A small network was trained on made-up records. Each row is its average activation on records with the value named, seen along a few directions.
Values that are neighbours, or in one group, have similar rows; names and order tell nothing.
In the rows, 500 means zero.
Strong random noise was added to every row along 18 fixed directions; ignore it. To show where, here is one row again and again, with new noise each time:
[497 479 298 419 473 379 562 548 555 374 461 593 433 572 593 392 377 688
 415 560 407 365 435 440 669 415 571 318 470 470 633]
[492 497 501 370 410 471 531 670 525 340 440 359 417 134 523 383 530 549
 630 509 599 403 403 262 690 486 326 597 169 523 622]
[278 683 652 444 665 491 657 357 336 353 527 489 466 294 454 480 514 483
 569 259 733 460 549 414 504 467 435 629 521 578 394]
[259 495 597 780 525 610 619 522 629 659 718 485 522 447 581 509 602 642
 295 424 481 588 418 376 512 533 510 473 499 391 728]
[550 572 535 492 427 619 491 534 506 554 355 426 466 429 497 415 440 600
 409 437 438 452 292 517 474 623 430 483 291 313 470]
[592 663 374 352 500 420 691 526 276 458 458 576 443 341 518 350 310 704
 431 432 473 326 312 589 571 467 456 364 306 334 545]
[541 632 487 501 357 430 534 621 655 428 678 598 552 483 350 626 457 466
 577 665 370 318 263 654 451 439 750 672 437 476 577]
[456 524 580 529 394 751 497 418 864 541 275 451 771 600 555 631 465 728
 347 520 472 432 339 471 395 653 543 589 540 428 578]
[739 483 545 374 258 627 442 695 505 403 408 330 516 358 583 237 734 455
 547 649 726 615 456 369 510 383 304 792 292 584 520]
[312 539 431 627 586 467 256 234 365 455 364 613 426 440 541 534 620 481
 367 354 361 428 509 678 515 516 584 375 726 474 402]
[599 690 544 602 288 662 522 400 484 457 673 664 384 428 587 666 366 713
 541 441 643 307 465 607 489 483 660 438 290 322 571]
[743 301 615 557 529 545 514 472 708 714 613 662 538 545 426 462 469 560
 552 382 418 539 487 435 373 728 402 451 447 651 268]
[542 632 604 484 543 581 584 557 807 541 493 343 351 400 377 420 598 426
 621 367 751 288 560 324 448 448 445 486 552 571 397]
[415 647 398 451 625 606 268 291 587 568 358 525 736 442 359 664 432 442
 668 672 749 390 522 644 550 676 358 639 640 494 503]
[433 361 415 498 481 526 567 568 496 520 425 406 597 436 627 552 597 592
 365 556 423 554 600 441 507 434 398 469 582 456 740]
[390 553 480 415 680 421 570 586 452 549 653 473 416 602 426 494 367 408
 517 562 408 582 427 628 544 480 460 486 501 558 396]
[478 362 439 473 734 673 457 467 586 474 642 679 241 273 473 614 675 596
 464 603 400 477 482 553 499 580 560 701 508 741 505]
[505 496 738 474 609 623 652 438 588 496 463 467 394 485 491 550 471 581
 465 253 461 514 560 508 305 535 549 401 546 583 326]
[414 763 496 616 417 671 426 427 681 567 281 369 572 719 502 378 510 556
 266 443 596 413 202 482 490 568 566 543 502 285 469]
[447 353 740 592 588 675 314 563 624 519 389 276 451 272 621 472 628 575
 434 519 426 835 438 530 507 583 477 330 376 664 641]


J, 13 values:
j12: [586 653 462 461 187 593 529 564 500 561 590 514 469 405 620 308 383 612
 613 599 720 318 532 416 651 415 294 457 288 169 545]
j10: [183 494 527 634 621 553 343 370 436 571 564 466 568 316 732 441 431 665
 478 464 740 721 469 353 835 650 231 401 328 564 600]
j7: [319 503 419 667 486 394 299 468 676 557 405 456 551 586 534 310 694 433
 357 437 403 447 274 340 629 541 537 543 603 557 398]
j5: [663 336 525 501 363 651 485 563 260 542 431 377 335 491 632 681 589 457
 453 449 365 587 675 534 351 477 468 539 366 382 448]
j1: [663 604 411 411 384 302 515 603 604 530 522 531 688 370 363 449 462 397
 662 637 550 314 388 569 543 444 476 533 521 551 528]
j6: [391 585 540 754 556 412 404 431 367 375 508 585 439 590 338 519 408 432
 596 564 633 576 532 409 535 587 877 391 443 296 780]
j13: [679 378 375 474 315 551 272 478 423 485 408 480 412 637 571 634 646 345
 505 582 386 460 620 585 472 452 517 603 522 472 402]
j11: [619 387 789 404 506 543 537 529 634 377 562 490 424 630 458 475 537 408
 661 426 491 661 517 399 353 507 640 660 456 828 186]
j3: [400 510 468 134 518 617 573 570 499 249 209 343 518 750 505 494 349 497
 493 679 510 566 519 478 485 483 404 786 486 480 400]
j8: [551 473 560 495 640 690 355 411 547 693 470 449 421 654 582 538 383 525
 514 557 557 700 635 665 509 583 418 259 558 545 391]
j9: [511 601 391 507 526 460 478 543 743 372 189 206 632 609 476 654 550 472
 449 577 654 399 448 345 570 398 792 413 601 591 834]
j2: [461 624 534 361 413 632 546 419 761 698 534 454 602 377 602 692 374 569
 600 453 538 202 602 629 528 478 230 427 632 469 295]
j4: [212 576 869 437 604 660 494 480 431 557 352 155 590 584 509 674 179 416
 585 336 532 827 466 502 479 748 266 489 241 409 270]
J is arranged as a tree with 4 forks.
Which values are neighbours of j2? Give them in the order they are listed. -> j8
Which values are neighbours of j7? Give them in the order they are listed. -> j5
Which values are neighbours of j3? Give them in the order they are listed. -> j4

G, 13 values:
g3: [582 300 426 501 571 701 509 470 342 553 417 391 399 281 692 926 515 687
 412 502 461 562 634 478 518 628 481 497 296 533 723]
g1: [511 636 701 490 434 333 484 477 504 255 463 613 632 597 255 127 442 369
 642 471 626 575 294 397 493 549 639 626 423 514 423]
g8: [579 376 370 424 578 616 463 514 650 667 631 606 370 546 447 485 557 500
 594 652 489 391 625 532 460 555 354 578 633 557 344]
g12: [850 547 571 403 559 849 585 448 612 735 334 359 359 593 602 427 298 725
 468 342 822 532 571 388 471 674 257 235 255 434 368]
g5: [527 545 509 270 717 555 519 417 502 498 644 538 529 642 551 565 293 482
 626 650 726 665 588 598 640 523 319 612 485 798 289]
g13: [665 323 516 618 571 577 490 595 621 560 578 611 481 283 450 293 717 668
 392 614 452 614 344 465 428 603 520 518 451 622 727]
g11: [652 617 511 522 681 607 563 381 348 473 356 464 473 260 591 404 663 626
 373 413 799 606 567 562 434 398 561 393 620 714 645]
g2: [357 698 517 511 359 482 489 486 375 374 519 444 554 533 461 384 472 409
 584 472 711 444 462 338 636 463 433 704 341 304 513]
g6: [557 206 489 386 535 463 669 721 525 531 578 501 542 343 594 416 577 600
 489 675 390 697 648 438 505 424 390 432 527 613 748]
g4: [153 456 602 739 452 244 499 432 565 493 660 544 604 550 482 664 345 455
 578 258 388 464 557 346 617 578 537 270 498 412 533]
g9: [427 383 499 610 301 605 142 479 492 410 348 456 622 717 591 720 423 452
 532 648 416 669 513 550 515 638 531 602 353 351 564]
g10: [598 407 238 448 590 491 175 472 619 608 245 334 566 442 532 896 450 428
 575 751 349 433 520 746 591 553 600 240 601 613 684]
g7: [737 484 546 493 344 628 625 527 230 593 391 294 598 477 751 475 684 547
 341 330 661 661 550 372 426 365 341 585 357 522 491]
G is arranged as a tree with 4 forks.
Which values are neighbours of g1? Give them in the order they are listed. -> g12
Which values are neighbours of g9? Give them in the order they are listed. -> g4
Which values are neighbours of g3? Give them in the order they are listed. -> g10
